Each row below holds a small network's activations on one input, seen along a few directions.
In each table, some parts of the input vary, and every possible input appears once, in random order.
Descriptions start from the smaller parts, as in this example, which fits no table here: one of 8 places around a ring, together with either a single point or (one of 2 separate values, together with one of 4 places along a line) or one of 9 places along a line.
Shared parts are said once, and a part with two or three values counts as separate values.
In the rows, zero is written as 128.

Other details of the inputs shift rows strongly along two fixed directions, in all tables alike. That doesn't count.

Rows:
x1: [130 131 133 132 132 135 129 138 126 125 133 134 121]
x2: [141 157 148 150 115 145  43 117  95 146 114  91 102]
x3: [117 132 130 124 152 114 195 191 163 123 142 166 117]
x4: [106 145 151 136 172 111 151 211 142 132 150 142  87]
x5: [110 169 174 153 168 126  87 207 107 145 146 113  63]
x6: [ 94 165 143 113 150 107 193 157 135 131 150 141 100]
x7: [118 126 126 124 144 119 183 172 158 119 145 160 119]
x8: [130 140 131 130 129 131 136 154 132 128 128 138 116]
x9: [115 111 117 119 144 112 181 158 154 118 141 155 135]
x10: [119 178 157 133 115 139  60  73  68 149 121  75 102]
x11: [132 176 160 151 136 139  71 170 104 150 119 109  81]
x12: [144 123 119 130 106 134  96  93 126 134 109 112 143]
x13: [150  93 103 118 100 138 122  58 126 119 110 124 173]
x14: [148  99 100 115  99 138 132  71 128 116 113 132 168]
x15: [146 117 124 131 109 145  89  79 107 126 116 112 144]
x16: [101 176 149 121 141 111 155 144 121 144 134 123  97]
x17: [117 113 124 121 152 107 172 163 158 126 133 147 130]
x18: [142  88 100 117 104 130 117  60 125 120 112 119 176]
x19: [128 108 112 119 124 124 166 125 152 115 135 147 145]
x20: [130 166 156 150 131 137  70 157 109 146 125 106  87]
x21: [137 109 114 121 121 129 148 111 139 120 123 141 149]
x22: [146  93  97 118  98 127 124  63 136 124 103 122 180]
x23: [134 110 110 125 114 128 140 105 138 122 123 131 154]
x24: [128 138 134 133 132 126 134 152 140 133 126 135 116]
x25: [124 123 121 120 134 128 175 156 145 114 142 158 127]
x26: [129 105 114 118 126 129 164 121 147 112 138 149 145]
x27: [116 113 124 121 148 112 171 161 151 121 140 149 129]
x28: [129 144 141 140 129 138  99 142 118 132 134 119 106]
x29: [144  88  99 118  99 137 117  53 123 115 116 119 178]
x30: [105 123 129 122 160 111 193 195 156 117 157 163 115]
x31: [144  91  98 116 103 125 117  64 132 126 102 118 177]
x32: [130 167 156 156 129 143  57 149  94 146 126  96  90]
x33: [115 126 114 100 114 119 170  61 123 123 129 123 154]
x34: [138 144 150 147 124 142  32 108  83 146 114  82 108]
x35: [139 161 151 147 119 151  51 128  84 140 122  99  98]
x36: [118 118 122 121 141 119 189 165 159 116 147 163 126]
x37: [143 103 108 120 105 131 130  84 138 124 113 130 160]
x38: [148  99 104 117 102 138 125  68 126 118 112 127 168]
x39: [121 144 152 142 152 126  93 161 114 139 133 112  97]
x40: [131 104 108 119 120 121 156 114 148 121 124 141 157]
x41: [127 133 132 128 136 132 143 152 130 123 138 141 117]
x42: [118 107 123 119 144 119 161 144 142 116 144 144 133]
x43: [136 161 147 152 120 139  57 132 102 149 112  94 105]
x44: [115 116 122 120 142 120 189 167 159 111 155 161 124]
x45: [128  96 104 113 124 116 165 114 150 119 125 144 161]
x46: [137 141 152 148 128 142  29 104  82 144 116  79 108]
x47: [132 155 150 150 126 143  58 133  94 142 124  98 102]
x48: [136 132 127 136 114 133 101 114 121 134 118 113 133]
x49: [125 104 118 119 135 119 150 127 141 120 132 138 143]
x50: [145 103 109 120 108 132 131  84 134 124 112 130 162]
x51: [129  93 107 115 122 125 148 100 136 114 131 137 161]
x52: [134 136 130 130 128 132 127 140 129 130 124 133 122]
x53: [115 127 114 100 114 117 170  62 124 124 127 123 155]
x54: [116 129 123 118 147 118 204 189 161 113 148 173 118]
x55: [144  91 100 119 100 133 119  60 127 119 112 120 177]
x56: [121 173 162 156 142 140  78 179 102 142 139 109  77]
x57: [118 136 126 121 145 117 195 192 161 120 141 168 116]
x58: [116 173 148 125 118 126  97  90  93 150 118  92 110]
x59: [116 126 127 127 143 117 170 171 149 122 143 151 123]
x60: [139 113 126 130 122 128  85  92 117 136 109 103 142]
x61: [116 155 147 136 154 126 155 202 138 129 146 150  90]
x62: [151  92 100 115  98 142 119  52 121 114 113 124 174]
x63: [124 151 147 146 135 138  99 156 112 132 139 117 100]
x64: [119 169 164 151 147 137  94 187 112 140 142 121  72]
x65: [136  91 105 114 117 119 139  89 141 123 114 129 167]
x66: [122 130 135 130 143 115 132 159 137 135 126 130 118]
Description of these inputs: one of 6 places along a line, together with either a single point or one of 10 places along a line.
- The inputs of x15 and x21 match in every part but the place on the line of 6. If x10 is changed in the same way as x15 into x21, which row does it become? => x6
- The inputs of x34 and x65 match in every part but the place on the line of 6. If x30 is changed in the same way as x34 into x65, which row does it become? => x45
- Which other rows does x36 become when the place on the line of 6 takes its other values? List them by row number. => x7, x24, x26, x37, x64
- Which other rows agree with x31 in the place on the line of 6? List them by row number. => x3, x11, x12, x16, x17, x22, x24, x43, x57, x66
- Which other rows does x14 become when the place on the line of 10 takes its other values? List them by row number. => x13, x18, x19, x32, x36, x38, x39, x49, x55

Rows:
x67: [154 123 131 144 114 146  60 116 109 135 106 109 129]
x68: [128 132 142 144 146 127 108 175 131 133 133 130 106]
x69: [109 136 132 128 153 109 185 196 161 126 144 157 111]
x70: [134 114 118 121 114 126 102  71 115 133 110 104 153]
x71: [132 112 118 121 115 126 102  71 115 132 112 104 152]
x72: [151 104 113 130 107 143 101  90 124 122 115 123 154]
x73: [109 150 143 124 145 117 150 148 124 134 139 129 108]
x74: [127 126 139 141 147 126 111 171 133 131 134 131 110]
x75: [127 112 115 116 121 119 138  91 133 128 118 122 151]
x76: [108 151 145 126 143 123 137 139 115 130 144 122 106]
x77: [133 133 138 142 136 139 105 158 122 127 135 129 111]
x78: [114 142 135 119 135 118 149 125 125 132 131 127 121]
x79: [117 109 107 101 123 115 199  96 148 114 135 149 159]
x80: [119 158 143 130 132 130 136 147 122 133 137 129 103]
x81: [113 136 140 133 153 113 152 182 146 132 140 140 107]
x82: [121 162 144 133 129 132 126 144 119 135 134 126 101]
x83: [154  98 118 137 105 142  50  67 104 133 102  95 156]
x84: [138 128 120 123 103 138 106  69 110 129 116 110 145]
x85: [128 131 119 114 110 127 139  79 122 128 120 121 145]
x86: [119 118 125 127 152 121 189 195 162 113 153 169 118]
x87: [125  88 106 113 130 113 169 112 155 116 129 143 162]
x88: [114 125 138 133 150 117 130 161 132 129 140 128 116]
x89: [113 103 111 103 132 112 182  97 140 115 137 139 156]
x90: [117 148 151 138 140 126  78 129  99 142 128  96 104]
x91: [124 138 132 130 135 131 148 156 135 123 140 142 115]
x92: [140  85 103 120 119 133 145 105 141 109 130 142 163]
x93: [134 106 104 113 114 128 177 110 153 112 129 153 156]
x94: [128 159 150 141 122 143  66 111  87 140 127  94 102]
x95: [128 114 113 114 115 129 152  88 129 118 131 132 151]
x96: [151 100 107 129 111 137 122 114 139 121 113 138 155]
x97: [127 168 145 137 120 138 100 130 106 139 126 113 101]
x98: [130 128 139 142 148 132 118 186 135 127 138 141 105]
x99: [108 148 139 121 142 119 161 143 128 128 144 135 111]
x100: [123 148 144 140 138 124 105 160 124 141 126 118 105]
x101: [145 146 144 153 120 143  48 135 103 146 109 101 109]
x102: [111 156 142 124 140 117 152 150 126 136 136 131 107]
x103: [121  95  93  93 114 113 218  79 160 109 131 157 177]
x104: [134 149 148 147 124 134  55 123 101 149 111  93 109]
x105: [130 116 116 117 117 121 129  88 130 131 115 119 150]
x106: [157 100 113 134 107 143  81  91 121 127 105 117 154]
x107: [130  95 101 110 119 125 187 110 154 107 136 156 162]
x108: [136 149 146 146 120 148  57 116  90 137 125  97 107]
x109: [119 159 152 134 132 129  86 117  95 144 125  98 103]
x110: [133 119 131 137 144 130 133 177 142 123 135 146 118]
x111: [118 168 147 130 128 129 120 133 110 139 130 117 102]
x112: [142 122 111 123 103 137 138  98 133 122 119 135 149]
x113: [156 110 113 132 100 146  88  84 120 127 107 116 152]
x114: [121 157 146 134 130 134 111 134 110 134 135 117 103]
x115: [112 162 143 127 137 120 144 149 122 138 133 127 104]
x116: [114 167 143 127 132 125 145 145 121 136 134 129 104]
x117: [141 137 118 124  96 140 111  73 113 131 112 114 144]
x118: [137 143 140 145 130 141  97 157 120 133 128 125 106]
x119: [126 145 136 133 132 133 138 155 131 128 137 138 110]
x120: [123 127 132 134 150 119 155 194 154 126 139 153 111]
x121: [117 111 130 132 156 118 152 184 149 119 147 149 118]
x122: [129 129 136 139 144 125 124 176 141 131 131 138 112]
x123: [123 105 125 130 153 123 162 187 153 113 149 158 124]
x124: [144  62  85 108 113 120 172  88 165 108 118 152 190]
x125: [130 118 116 117 116 122 130  90 129 130 115 120 150]
x126: [130 127 120 115 111 125 125  72 117 132 113 112 148]
x127: [133 122 116 121 111 125 120  84 124 133 111 115 150]
x128: [137 143 137 143 128 140 108 162 126 131 129 133 108]
x129: [144  87 100 119 119 128 162 126 159 111 123 157 162]
x130: [153  93 113 133 111 143  80  89 118 124 111 115 156]
x131: [113 135 143 136 153 118 129 172 133 132 140 128 106]
x132: [123 121 119 112 119 125 145  80 121 123 128 123 148]
x133: [116 128 135 131 148 116 144 165 141 130 137 135 117]
x134: [137 153 147 146 118 148  58 116  91 139 122  98 106]
x135: [142  98  99 119 112 132 170 120 156 111 125 157 161]
x136: [108 150 145 126 146 119 137 144 117 134 140 122 106]
x137: [110 137 140 128 150 115 140 155 129 132 140 127 111]
x138: [122 141 129 127 134 127 169 169 146 121 142 154 114]
- The inputs of x106 and x98 match in every part but one. If x78 is changed in the same way as x106 into x98, which row does it become? => x109
- The inputs of x124 and x101 match in every part but one. If x103 is changed in the same way as x124 into x101, which row does it become? => x116
- What is each input in this table made of? => one of 8 places along a line, together with one of 9 places around a ring
- Which other rows does x82 become when the place on the ring of 9 takes its other values? List them by row number. => x67, x85, x93, x104, x105, x113, x122, x126
- Start at x108 and move only the place on the line of 8, one step at a time. The first step leads to x134. Which rows follow, in order? => x107, x91, x119, x93, x138, x112

Rows:
x139: [ 93 195 181 146 172 115 121 220 114 148 154 118  52]
x140: [130 123 113 120 124 115 173 139 157 129 119 149 142]
x141: [141  88 103 121 123 126 161 137 161 113 125 157 157]
x142: [116 109 117 115 139 108 170 124 150 125 131 135 148]
x143: [132 118 134 135 127 142  86 106 100 122 135 109 130]
x144: [141  92 100 124 121 132 163 134 158 109 131 159 156]
x145: [145 133 127 140 112 141  90 119 122 134 112 116 128]
x146: [128 127 131 125 120 127  99  84 109 134 120 104 137]
x147: [125 135 131 122 117 137 107  79 100 128 128 105 131]
x148: [129 118 135 133 137 120  84 115 118 140 114 103 128]
x149: [152 111 120 138 111 139  82 111 126 133 107 119 141]
x150: [100 170 175 158 183 123 105 244 116 139 162 126  51]
x151: [136 101 132 139 139 134  75 124 111 125 127 109 131]
x152: [145 135 128 138 106 149  92 111 111 128 121 119 127]
x153: [134 105 111 124 131 121 165 156 164 120 126 155 141]
x154: [110 118 115 104 129 104 183 100 145 126 127 135 153]
x155: [129 116 132 134 135 124  83 117 117 136 118 102 129]
x156: [121 133 135 128 135 111  91 112 117 148 107  99 128]
x157: [155 109 119 142 109 152  83 110 117 122 117 123 143]
x158: [119 107 121 114 137 132 174 121 129 103 156 149 140]
x159: [128 125 134 133 129 125  89 102 113 139 117 102 131]
x160: [132 114 128 126 127 118  90  96 120 140 108 100 143]
x161: [125  80 111 120 146 115 152 138 151 114 138 142 151]
x162: [136 109 112 127 124 131 162 149 153 116 133 156 141]
x163: [114 105 118 115 137 120 170 127 139 112 147 143 141]
x164: [ 94 197 177 138 165 121 133 199 107 143 157 121  57]
x165: [133 166 134 127 104 136 111  97 107 141 112 114 120]
x166: [111 117 121 111 135 123 178 116 133 112 149 144 136]
x167: [145 139 128 138 110 135  93 113 122 139 106 112 130]
x168: [140  93 108 127 132 127 155 157 162 113 132 159 145]
x169: [133 119 111 119 119 140 174 130 141 105 144 160 136]
x170: [135 163 137 130 109 142 113 111 110 134 121 118 115]
x171: [133 166 137 129 109 137 115 111 108 139 117 117 113]
x172: [149 126 127 141 110 155  86 116 109 122 125 123 129]
x173: [141 150 134 136 106 155  99 110 102 127 128 120 117]
x174: [120 141 136 128 129 115  98 104 114 147 111 100 128]
x175: [125 132 138 132 125 132  90 104 104 134 129 105 124]
x176: [138 151 134 134 109 150 106 113 107 129 128 124 116]
x177: [115 185 172 162 163 133 108 249 125 144 149 138  50]
x178: [128 125 118 120 124 124 179 141 154 119 133 157 135]
x179: [132 109 131 134 132 126  78 111 115 136 118 104 134]
x180: [109 123 122 109 136 105 180 119 143 126 133 137 141]
x181: [121  88 108 115 134 115 166 114 150 116 135 142 159]
x182: [113 111 118 113 135 115 173 121 144 116 142 140 143]
x183: [114 106 119 113 147  98 171 138 154 131 124 137 144]
x184: [142 141 128 136 106 144  94 108 115 132 116 115 126]
x185: [ 96 189 179 149 174 132 120 225 103 133 172 129  45]
x186: [124 137 116 115 119 116 180 129 151 127 123 149 139]
x187: [148 127 123 137 108 138  93 103 124 136 106 117 139]
x188: [129 122 132 133 126 136  87 104 103 126 132 107 128]
x189: [123  86 115 123 146 124 159 139 143 108 146 146 147]
x190: [124 135 118 116 123 117 184 141 153 126 127 152 134]
x191: [107 134 125 104 134 111 188 111 135 125 138 138 135]
x192: [123 108 113 111 117 133 150  76 120 113 139 130 152]
x193: [142 144 125 129 100 150 107  91 109 127 120 118 129]
x194: [131 117 132 135 128 133  86 108 108 131 125 105 132]
x195: [123 145 140 125 122 134 104  88  99 134 128 105 122]
x196: [135 108 114 124 132 118 164 152 164 124 122 155 142]
x197: [155 109 125 145 119 148  75 131 120 125 117 123 133]
x198: [114 161 143 120 123 123 113  91 100 143 122 102 118]
x199: [138 101 103 119 117 134 169 126 152 106 137 159 152]
x200: [ 94 162 155 134 173 100 164 211 142 143 147 137  82]
x201: [126 136 120 116 122 130 187 133 145 116 138 158 130]
x202: [135 119 116 122 121 146 171 137 136 104 148 162 134]
x203: [144 135 131 138 119 130  92 130 128 141 105 115 126]
x204: [138 153 133 137 113 129  95 118 120 149 102 111 124]
x205: [129 128 115 117 119 123 177 131 153 121 129 150 140]
x206: [120  92 108 113 133 114 169 112 151 117 132 138 158]
x207: [141 139 128 134 115 125  90 116 125 147  96 111 131]
x208: [146 129 123 134 103 145  95  98 116 129 117 120 136]
x209: [112 164 149 140 163 109 161 235 155 142 136 152  79]
x210: [131 110 133 135 135 128  84 122 115 132 123 107 130]
- The inputs of x163 and x192 match in every part but one. If x152 is changed in the same way as x163 into x192, which row does it become? => x173
- What is each input in this table made of? => one of 2 separate values, together with one of 4 places along a line, together with one of 9 places along a line
- Which other rows does x155 become when the choice among 2 separate values takes its other values? List them by row number. => x153
- Start at x203 and move only the place on the line of 4, one step at a time. The first step leads to x167. Which rows follow, in order? => x205, x170
- Which other rows does x164 become when the place on the line of 9 takes its other values? List them by row number. => x147, x158, x166, x185, x191, x192, x195, x198
